Each row below holds a small network's activations on one input, seen along a few directions.
Each table varies a few parts of the input and shows all the possible inputs, shuffled.
A made-up example of a description, with smaller parts first: one of 4 places along a line, together with either a single point or one of 9 places around a ring or (one of 2 separate values, together with one of 5 places around a ring).
Shared parts are said once, and a part with two or three values counts as separate values.

Other details of the inputs shift rows strongly along two fixed directions, in all tables alike. That doesn't count.

Table:
R1: [  6  18  -8   9   0 -16   1  23  25  13 -14  -1  -5]
R2: [ -4   9 -12   9  -2  -9   1  28  21  11  -8   5 -12]
R3: [ -2   4   9   1   3   6   6 -27 -21  -5   4  -6  17]
R4: [-11  -2   8   3   3  12   7 -21 -26  -6  11  -6  13]
R5: [ -3  -1   1   7   4  10  12 -18 -27 -14  16   3  11]
R6: [ -6 -12  15 -13   7  13  -2 -26 -19  -6   9  -2  13]
R7: [  0   0   5  -7   7   5   2 -19 -25 -11  14   4  14]
R8: [ 11  17 -12  11  -1 -16   4  23  24   9 -11   5  -5]
R9: [ -1  24   1   0   2 -12  -5  32  29  20  -7  -2   0]
R10: [-11  10  28  -1   4   5   8 -26 -14   4   1 -16  23]
R11: [  1  11  -3   4  -3 -10  -3  21  30  16 -18  -3  -6]
R12: [ 41 -94 -52 -21 -33   1 -32  -3  -1 -50  -1  25 -82]
R13: [-10   8  -1   6  -3  -5   0  26  23  18 -10  -3  -7]
R14: [  6  -3  -1  -6   7   8   4 -20 -26 -18  16  10  12]
R15: [-13  10   6   4  -2  -6  -2  27  29  22 -13  -7  -6]
R16: [ -4   1  15  -7   6  13  -1 -20 -21  -3  10  -5  20]
Description of these inputs: either a single point or (one of 3 separate values, together with one of 5 places along a line).
Change only the choice among 3 separate values in R9. List by row number the other rows that result.
> R3, R4

Table:
R17: [-23  70  28  38 -14 -18  28  19  -8  22   9 -29  32]
R18: [-10  19 -19  11  14 -15  -2  56  60  34 -30  10 -11]
R19: [  8   9  10 -12   5  -4  -9  -1   3   3  -1   4  12]
R20: [ 18 -40   2 -13  -7  18  -2 -74 -79 -57  41   1   7]
R21: [ 14 -46   7 -31  19  37   0 -85 -59 -42  20  17  27]
R22: [ 44 -78 -74 -23 -14 -10 -31  36  43 -30 -21  48 -83]
R23: [ 12  25  15   0 -11 -13  -1   6  -5   3  12 -11   5]
R24: [-30  78  35  34  -2 -14  26  20  -2  28  12 -34  44]
R25: [-28  62  30  19  15  -3  20  13   1  38   1 -23  48]
R26: [-32  53  31  11  27  -5  21   6   9  34  -7 -15  46]
R27: [  34 -105  -58  -32  -38   -4  -52   36   56  -21  -37   18 -109]
R28: [ -3  10 -33  14   0 -13  -3  60  55  22 -23  16 -31]
R29: [ -5 -46  -5  -1  11  38  19 -70 -76 -50  31   9  11]
R30: [ 10  -1   5 -18  11   0  -7  -6   6  -2  -4  13   4]
R31: [ -4   3 -28   5  21  -9   1  47  69  31 -37  19 -14]
R32: [-37   7  44  13 -19   5  -2  11  13  33  -7 -42   1]
R33: [ 10  13   9 -10  -1  -6  -7   1   0   6   4   0  11]
R34: [ 21 -35   1  -8 -16  14   0 -75 -87 -55  39  -1  -1]
What is each input in this table made of?
> one of 2 separate values, together with either a single point or one of 8 places along a line
The inputs of R23 and R29 match in every part but the choice among 2 separate values. If R19 is changed in the same way as R23 into R29, which row does it become?
> R18
Change only the choice among 2 separate values in R20. List by row number the other rows that result.
> R24

Table:
R35: [ -6  31   8  14  -5  -6   8  14  -5   8  11 -10  15]
R36: [-14   9  20   8  -4   5   5 -13 -26   0  14 -17  17]
R37: [ 19 -42 -34  -5  -8  -6 -12   9  26 -14 -20  20 -45]
R38: [ 17 -58 -26 -21  -4   7 -22   6  18 -16 -12  19 -44]
R39: [ 21 -44 -36 -18   0   2 -19   9  12 -20  -6  27 -37]
R40: [ 19 -80 -26 -27   2  25 -16 -45 -33 -44  13  26 -28]
R41: [  0   2  13  -1   1  10  10 -48 -45 -19  13  -7  24]
R42: [  5  38   7  13  -3 -17   8  11   9  15  -3  -8  12]
R43: [ 27 -34 -42  -1  -6 -10  -7  13  22 -19 -14  29 -40]
R44: [ -5  -6  23 -12   3  16  -1 -45 -45 -14  23  -9  26]
R45: [ -6  27  19   7  -9 -10   2   7  16  22 -12 -22   7]
R46: [-12  29  11  11  -5  -7   6  13  -5  11   7 -14  13]
R47: [-27  16   3   6  45  20  26 -16  -2  14  -7  15  43]
R48: [  4  38  13   0   0 -11   1  19  11  15   6  -4  15]
R49: [ 22 -31 -40  -2  -7 -11 -10  21  32 -10 -22  23 -45]
R50: [ 16 -64 -25 -22  -4  13 -22  -8   4 -24  -9  19 -38]
R51: [-17  39  20  14 -14 -14  -1  42  31  36 -10 -24   3]
R52: [ 3 33 12 -2  0 -8  0 10 -1 10  9 -4 20]
R53: [ -4  26  15   8  -5 -11   3  -1   4  14  -6 -17  12]
R54: [-16 -12  27  -1  -4  20   6 -40 -45 -13  21 -17  18]
R55: [ -5  36   9  15  -4 -10   9  23   6  13   9 -10  10]
R56: [-14  27  18  12  -6  -9   4  21   9  21   4 -18   6]
R57: [ -29  -37   13   -9   54   60   32 -110  -91  -41   28   20   69]
R58: [-11  33  12  12  -4 -10   7  23   7  17   5 -14   8]
R59: [ -7  43  21  11 -12 -20   2  30  37  34 -20 -24   5]
R60: [ 20 -19 -36 -11  -4 -18 -21  54  54   5 -21  24 -45]
The inputs of R44 and R40 match in every part but one. If R50 is changed in the same way as R44 into R40, which row does it become?
> R38
What is each input in this table made of?
> one of 2 separate values, together with either a single point or (one of 3 separate values, together with one of 4 places along a line)
Change only the place on the line of 4 in R37. List by row number the other rows that result.
> R43, R49, R59
Change only the choice among 2 separate values in R60. List by row number the other rows that result.
> R39

Table:
R61: [  8  11  22  -7  -9  -3  -4 -23 -23  -5  12 -13  14]
R62: [ -8 -12  12  -7   1  12  -1 -20 -19  -6   8  -6   7]
R63: [ -6 -13  -5   5   2  12   8 -20 -27 -18  14   4   3]
R64: [ -8  -3   2   7   3   9  10 -19 -26 -12  13   0   9]
R65: [  1  -7  -7  -4  16  11   6 -20 -23 -14  13  14  15]
R66: [ -8  -5  21  -6  -8   8  -5 -18 -21  -3  11 -16   7]
R67: [  3 -33 -35   3   8   7   3   2   3 -17  -6  24 -21]
R68: [ -3   3  15   5 -15   2   1 -16 -30 -10  18 -17   4]
R69: [  8   7 -16  -1  13  -7   1  17  24   7 -13  16  -1]
R70: [ -9 -14   7  -5  10  16   4 -24 -15  -6   2   1  11]
R71: [-16  58  36   9  -2 -16   3  26  29  44 -13 -30  25]
R72: [  0  60  25   6  -5 -23   1  28  23  32  -6 -20  21]
R73: [  5  -3  -9   7 -21 -12  -7  25  11   0   1  -6 -26]
R74: [  0  -6  -3  -4  -3  -3  -8  17  24  10 -13  -1 -14]
R75: [-30 113  61  20  17 -16  25  14  -4  50  14 -37  79]
R76: [  7 -30 -27   2  -1   4   1   0   4 -17  -6  17 -24]
R77: [  9  -6   4 -10  -2   5  -3 -22 -26 -16  13   2   7]
R78: [ -3  -7  -7  -2   6   0  -3  15  28  12 -17   6  -9]
R79: [ 13   5  -3  -4 -16 -14 -13  25  14   4   3  -2 -18]
R80: [  9  -2   7  -9  -1   4  -2 -23 -23 -13  11  -1   9]
R81: [  6   0  -7   6 -20 -13  -7  23  13   2  -3  -7 -24]
R82: [  2  -3  -4  -6  17  10   7 -22 -22 -12   9  13  18]
R83: [  5  10   9  -5  -2  -2  -2  -7 -14  -4  12  -3   9]
R84: [  2   4   1  -4  18   6   9 -26 -18  -8   4   9  22]
R85: [ -3  -4   6   4  -6   6   4 -19 -29 -14  14  -6   4]
R86: [ 13   7  -2  -4 -15 -15 -13  24  15   4   1  -2 -17]
R87: [  1  -5  -2  -4  -3  -4  -8  15  25  12 -15  -2 -13]
R88: [  7   2 -10   7 -10 -12  -2  17  19   5 -11  -2 -18]
R89: [  4  -3   1  -7   8   7   3 -22 -23 -13  11   8  13]
R90: [ -2   4   5   6  -9   0   4  -8 -17  -6   8  -8   2]
R91: [  8   4  -3   7 -19 -16  -6  18  17   5  -8 -10 -20]
R92: [  5   3  -9   8 -11 -11  -2  20  17   4  -7  -2 -17]
R93: [-10  67  19  11  13 -18  11  30  26  36  -7 -10  34]
R94: [ -5  -1 -22  13   6  -2   6  24  18   3  -6  12 -12]
R95: [  1  -6   1  -4 -13  -6 -13  20  21  11  -9  -7 -18]
R96: [ -7 -14   8  -6  10  13   4 -27 -13  -5  -2   1  12]
R97: [ 14 -23 -24  -8   6   1  -5   4   4 -14   0  23 -17]
R98: [-10  -5 -11   1  15   3   1  21  26  13 -13  11  -5]
R99: [ 12 -20 -11   1 -18  -5  -7   0   0 -12  -2  -2 -25]
R100: [  7 -33 -33   3   9   6   4  -4   6 -16 -12  24 -20]
R101: [  5   4   7  -6   9   4   5 -25 -19  -8   6   4  18]
R102: [ -1   2 -18  11   7  -4   7  18  22   7 -14  10  -8]
R103: [  0 -41 -23  -7   6  12  -7   3   8 -11  -6  19 -22]
R104: [  9   1  10  -8   0   1  -1 -26 -21 -11   8  -2  11]
R105: [ -4  -2  -2  -1  -5  -2  -8  23  21  12  -6  -3 -12]
R106: [-11 -12   4  -4  18  17   8 -25 -12  -3  -2   5  18]
R107: [ -2  13  11   8  -8  -2   6 -10 -13   0   5 -13   9]
R108: [ -8  -4 -10   0  14   3   1  17  28  13 -17  10  -3]
R109: [  7 -35  -9 -11 -11   4 -15  -1   7  -9  -7   2 -27]
R110: [-12  -1  10  -2   8  10   4  -9  -5   4   0  -3  13]
R111: [ -6  13   8  10   2   0  12 -12 -10   1   2  -6  14]
R112: [ 10   5 -12  -2   4  -9  -3  19  22   4  -8  12  -8]
R113: [ 17 -23 -20 -10  -6  -1 -11   5   0 -15   4  14 -22]
R114: [-12 -12   8  -4  10  15   4 -19 -16  -5   6   1  11]
R115: [  2   6   2  -2   6   3   3  -7 -13  -5  12   5  12]
R116: [  3  -1 -13   8 -12  -9  -3  25  13   1  -2   0 -21]
R117: [ -3   3 -18  12   7  -4   7  20  21   6 -12  10  -8]
R118: [ -9  -9  -6   7  12  13  13 -20 -25 -14  10   8  10]
R119: [  4   5   7  -5   9   5   5 -24 -19  -8   8   3  19]
R120: [  8  10  21  -7 -10  -2  -4 -21 -23  -6  13 -13  14]
R121: [-10  -1 -10   1  14   2   1  20  27  15 -15   9  -2]
R122: [ -7  -4 -10   0  15   1   1  13  29  14 -21  10  -3]
R123: [  1   6 -11  10  -2  -8   4  19  21   7 -11   3 -10]
R124: [ -2  -3   3  -2 -14  -5 -12  24  20  12  -4  -9 -17]
R125: [  7   2  -5   7 -20 -13  -6  20  15   2  -5  -8 -22]
R126: [-14 -18  -1  -3  17  20   7 -19 -16  -7   6   8  13]
R127: [  9   9  13  -6 -12  -5  -7  -7 -16  -5  12 -10   5]
R128: [ -5 -19   7  -9   0  14  -3 -24 -20 -10   5  -3   4]
R129: [  8   6  18  -8 -11   0  -5 -21 -25  -9  15 -11  10]
R130: [ -4   0  20  -6  -8   1  -5 -13  -6   5  -1 -17   5]
R131: [  3  -7   2  -5 -12  -7 -13  16  24  11 -13  -8 -18]
R132: [ -7   8   3   9   1   3  10  -8 -14  -3   7  -3  10]
What is each input in this table made of?
> one of 3 separate values, together with one of 4 places along a line, together with one of 6 places along a line
The inputs of R111 and R91 match in every part but the place on the line of 4. If R119 is changed in the same way as R111 into R91, which row does it become?
> R120
Change only the place on the line of 6 in R122. List by row number the other rows that result.
> R98, R106, R108, R121, R126
Change only the place on the line of 4 in R103. List by row number the other rows that result.
> R105, R124, R126
Change only the place on the line of 6 in R100. List by row number the other rows that result.
> R67, R94, R102, R117, R118
